A small network was shown many inputs. Here are its activations along a few directions, one row for each input.
In each table, some parts of the input vary, and every possible input appears once, in random order.
Descriptions start from the smaller parts, as in this example, which fits no table here: one of 8 places around a ring, together with either a single point or one of 11 places along a line or (one of 2 separate values, together with one of 6 places along a line).
Shared parts are said once, and a part with two or three values counts as separate values.

Other details of the inputs shift rows strongly along two fixed directions, in all tables alike. That doesn't count.

Table:
x1: 6 -9 1 5 -1 8 -3 -2 -10 -24 1
x2: -24 28 45 -32 30 -57 8 37 6 29 16
x3: -44 -69 41 21 -10 -40 37 -9 20 102 -1
x4: -11 30 28 -20 22 -42 2 34 -14 46 8
x5: 10 8 -4 -1 -10 5 -16 -12 -11 -4 -8
x6: 2 8 -19 6 -3 21 3 1 -2 -8 10
x7: 1 6 -15 9 -5 13 5 3 -2 -15 9
x8: 5 -5 -4 8 9 13 -6 10 8 -28 0
x9: 15 13 -7 -6 3 15 -10 -13 -6 2 -7
x10: -5 5 3 -13 -14 2 -20 -16 4 -17 2
x11: 5 -3 -16 10 5 10 -1 8 8 -21 4
x12: 7 0 -5 0 -2 2 -1 -9 -8 -19 -10
x13: -9 -103 20 16 -58 5 29 -48 28 66 -11
x14: 7 4 -12 -1 0 8 0 -8 -8 -12 -9
x15: 4 13 -1 1 -16 8 -13 -8 0 -6 -6
x16: 7 4 -21 3 3 17 2 -1 -12 -5 8
x17: -15 26 17 -21 32 -38 18 36 -12 36 7
x18: -37 39 36 -6 44 -50 1 32 2 29 11
x19: 9 -7 -26 6 13 11 -1 3 0 -11 2
x20: 4 2 -26 6 10 21 -2 7 9 -7 6
x21: 6 16 -5 -1 -13 16 -15 -8 -1 1 -5
x22: 11 -5 -28 3 16 17 -4 3 0 -1 4
x23: 2 5 -3 1 -7 6 0 -5 3 -22 -8
x24: 13 9 -4 -4 0 7 -9 -13 -5 -6 -9
x25: 1 8 -9 1 -6 11 3 -4 3 -14 -7
x26: 6 1 -18 6 1 10 2 -1 -12 -13 7
x27: 1 -2 2 7 -5 12 -1 3 0 -28 4
x28: -20 -108 19 25 -66 10 42 -38 36 60 -14
x29: 10 -8 -18 8 12 5 -3 5 -2 -18 2
x30: 7 -2 -11 7 -1 5 2 -1 -13 -21 5
x31: 2 1 4 -13 -8 -1 -23 -17 -7 -15 -3
x32: 3 -1 -23 9 8 15 0 7 9 -15 4
x33: 9 6 0 -3 -12 -2 -17 -14 -10 -12 -6
x34: 1 10 -13 -2 -4 19 2 -4 3 -5 -6
x35: -18 29 42 -20 24 -57 15 40 3 34 11
x36: -21 34 40 -20 17 -59 5 42 -3 30 12
x37: 4 -4 4 -6 0 4 -6 -10 -5 -23 -10
x38: 13 3 2 -3 -3 2 -10 -16 -5 -12 -9
x39: 11 -13 -5 7 12 9 -6 5 -1 -22 -2
x40: 10 16 -4 -4 -3 19 -7 -9 6 0 -6
x41: 8 10 -2 -1 -7 11 -6 -11 6 -7 -7
x42: 2 4 -9 10 -7 9 3 3 -3 -24 7
Description of these inputs: one of 2 separate values, together with either a single point or (one of 4 places along a line, together with one of 5 places along a line).
Q: Changing only the choice among 2 separate values turns x28 into x37. The same change can be made to x34. Which row results?
A: x17
Q: Changing only the choice among 2 separate values turns x8 into x39. The same change can be made to x27. Which row results?
A: x1

Table:
x43: -4 21 -18 5 -8 11 -8 -4 1 -1 4
x44: -17 -114 37 10 -59 -11 26 -40 33 84 -9
x45: 2 16 -19 -2 -5 15 -4 -2 -14 -2 -2
x46: -7 8 -12 7 7 7 -17 -11 5 2 -1
x47: -13 -119 8 30 -50 11 42 -42 35 112 -21
x48: -7 -13 -12 6 17 4 -7 -3 -7 -22 4
x49: 5 18 -9 8 -1 20 1 2 3 -9 11
x50: 8 4 -11 2 3 11 12 28 1 -31 2
x51: 8 -5 -6 4 21 19 -8 -7 -6 -13 -2
x52: 15 24 -20 -6 -1 24 -5 -2 -7 5 -9
x53: 14 8 -22 -3 4 0 -5 -9 -19 -5 -2
x54: 26 10 -22 -6 5 8 -3 -10 -10 7 -10
x55: -52 48 66 -38 86 -123 27 98 -15 93 29
x56: 0 18 7 -21 -21 5 -8 -13 10 -16 -2
x57: -2 -4 -8 13 15 5 -4 15 18 -32 5
x58: -6 8 -17 13 -8 14 0 1 2 -23 13
x59: -2 15 11 -26 0 3 -17 -23 13 -25 -10
x60: -3 26 11 -2 -20 3 -7 -18 -1 -29 -14
x61: 8 -2 -18 0 8 -1 5 1 -19 -23 7
x62: 18 -10 -15 0 11 -1 12 19 -6 -29 3
x63: 5 10 -11 11 0 11 5 24 15 -36 8
x64: -3 8 -15 2 0 11 5 9 -13 -20 9
x65: 9 37 -17 -3 1 18 -11 2 6 2 -2
x66: 3 -20 -9 6 20 4 1 13 7 -30 -1
x67: -5 20 18 -5 0 -3 -12 -26 3 -31 -20
x68: 7 3 7 -15 -27 10 -15 -7 -4 -8 -2
x69: 9 13 -9 0 3 22 6 5 -11 -6 6
x70: 2 12 13 2 -23 4 -11 -8 -15 -16 -12
x71: 2 6 -4 11 14 19 -11 -7 7 -10 5
x72: -60 31 62 -19 67 -109 33 91 2 74 41
x73: 7 24 -15 0 15 16 -22 -8 10 1 -9
x74: 22 5 5 -17 -12 -7 -24 -8 -12 -17 3
x75: 13 2 15 3 -13 -14 -14 -10 -21 -13 -7
x76: -2 -112 8 29 -52 4 59 -32 16 89 0
x77: 1 2 22 0 2 -9 -21 -17 -9 -20 -16
Q: Describe the family of inputs behind these rows.
A: one of 5 places around a ring, together with either one of 2 separate values or one of 5 places along a line
Q: Changing only the place on the ring of 5 turns x68 into x59. The same change can be made to x52. Which row results?
A: x73
Q: Change only the choice among 2 separate values in x68. List by row number the other rows that result.
A: x70

Table:
x78: 1 17 -9 0 8 1 1 15 -8 -37 6
x79: 5 17 0 -8 13 6 -19 -19 -11 -14 -8
x80: 3 12 -12 1 12 1 -4 13 -6 -31 10
x81: -3 -56 -17 24 -23 23 20 -13 20 35 -2
x82: -1 25 4 -6 2 -1 -20 -9 0 -21 -2
x83: -8 -50 -9 21 -35 20 31 -12 20 27 0
x84: 6 19 7 -12 9 -8 -16 1 -1 -31 1
x85: 7 32 0 -7 -9 8 -5 0 -7 -12 0
x86: 4 -47 -5 13 -35 12 17 -33 9 54 -12
x87: 10 4 0 -10 13 -1 -17 -9 -9 -24 -12
x88: 8 40 -4 -13 3 2 -13 4 -9 -11 5
x89: 5 14 11 -6 -3 -1 -10 2 2 -34 -5
x90: 11 19 -20 3 28 11 -5 12 -4 -11 3
x91: 6 5 3 -10 8 -2 -17 -3 -5 -24 -6
x92: 2 32 -15 -6 25 7 -4 20 -1 -22 12
x93: -11 -54 12 23 -54 14 14 -35 21 30 -14
x94: 2 -66 -8 18 -56 25 18 -43 16 54 -12
x95: -56 0 74 -21 56 -119 59 104 -5 113 38
x96: 0 22 -1 -7 8 3 -24 -11 -7 -18 -7
x97: 8 16 -10 2 30 -2 -6 16 -16 -22 5
Q: Describe the family of inputs behind these rows.
A: one of 4 places along a line, together with one of 5 places around a ring
